Each row below is a small network's average activation on inputs in which a field has the value named, seen along a few directions.
Related values have similar rows: they may be neighbours, one step apart, or belong to one group.

Other fields shift rows strongly along two fixed directions, in all tables alike. That doesn't count.

Field E:
e5: -549 -76 94 -76 46 -302 -244 490 333 267 -75 -134 -379 -300 -48 353 365 -307 -107 -822
e8: 361 453 -282 -86 -308 525 531 -588 -295 426 300 756 -139 816 -152 -195 -367 422 -174 256
e2: -210 63 13 -127 -126 -42 -107 -33 48 149 51 113 -101 -58 -441 157 216 180 -31 -496
e9: -176 -127 66 -4 88 -164 -117 211 186 -10 -65 -175 10 -252 92 74 152 -171 21 -93
e6: 59 -58 26 112 59 -4 -8 137 -68 -69 -63 -179 -41 49 252 -60 -117 -195 -23 125
e7: -228 187 -47 -131 -171 57 -42 -101 52 219 75 269 -140 16 -510 129 214 284 -29 -512
e3: 298 -166 64 179 135 -16 -68 -56 -167 -504 -130 -343 359 -149 202 -195 -173 16 179 572
e1: 191 6 -52 -10 34 92 114 -162 -39 -28 55 129 110 123 99 -118 -117 51 22 319
e4: 254 -282 120 143 242 -148 -58 102 -51 -451 -146 -436 322 -243 506 -144 -173 -280 143 652
E is arranged as 3 separate groups.
Which other values are in the same group as e4? Give them in the order they are listed. -> e9, e1
Which other values are in the same group as e6? Give them in the order they are listed. -> e5, e8

Field Y:
y4: -275 -216 191 3 162 -313 -396 363 136 -247 -199 -444 34 -515 -31 147 265 -244 99 -289
y9: -314 -103 61 -39 36 -179 -251 213 221 28 -57 -112 -69 -280 -251 168 312 3 18 -487
y2: 238 153 -106 36 -85 240 232 -291 -157 35 116 275 44 331 -17 -171 -207 220 -31 281
y1: -190 87 -35 -106 -68 -42 2 104 98 283 35 109 -217 16 -59 155 109 -78 -92 -328
y5: -63 10 -33 -22 0 -21 41 59 82 163 50 90 -132 76 54 59 20 -54 -87 -130
y8: -42 219 -98 -175 -208 172 122 -198 -35 345 122 373 -176 291 -311 103 10 231 -132 -313
y3: 180 98 -83 29 -90 150 197 -212 -118 35 85 149 65 204 8 -111 -151 147 -1 250
y7: 317 -285 81 230 237 -66 -4 135 -112 -420 -153 -462 274 -100 617 -228 -262 -356 139 731
y6: 150 37 23 43 16 60 56 -173 -115 -220 2 22 176 -23 -10 -122 -97 131 85 287
Y is arranged as 3 separate groups.
Which other values are in the same group as y6? Give them in the order they are listed. -> y4, y9
Which other values are in the same group as y1? Give them in the order they are listed. -> y5, y7
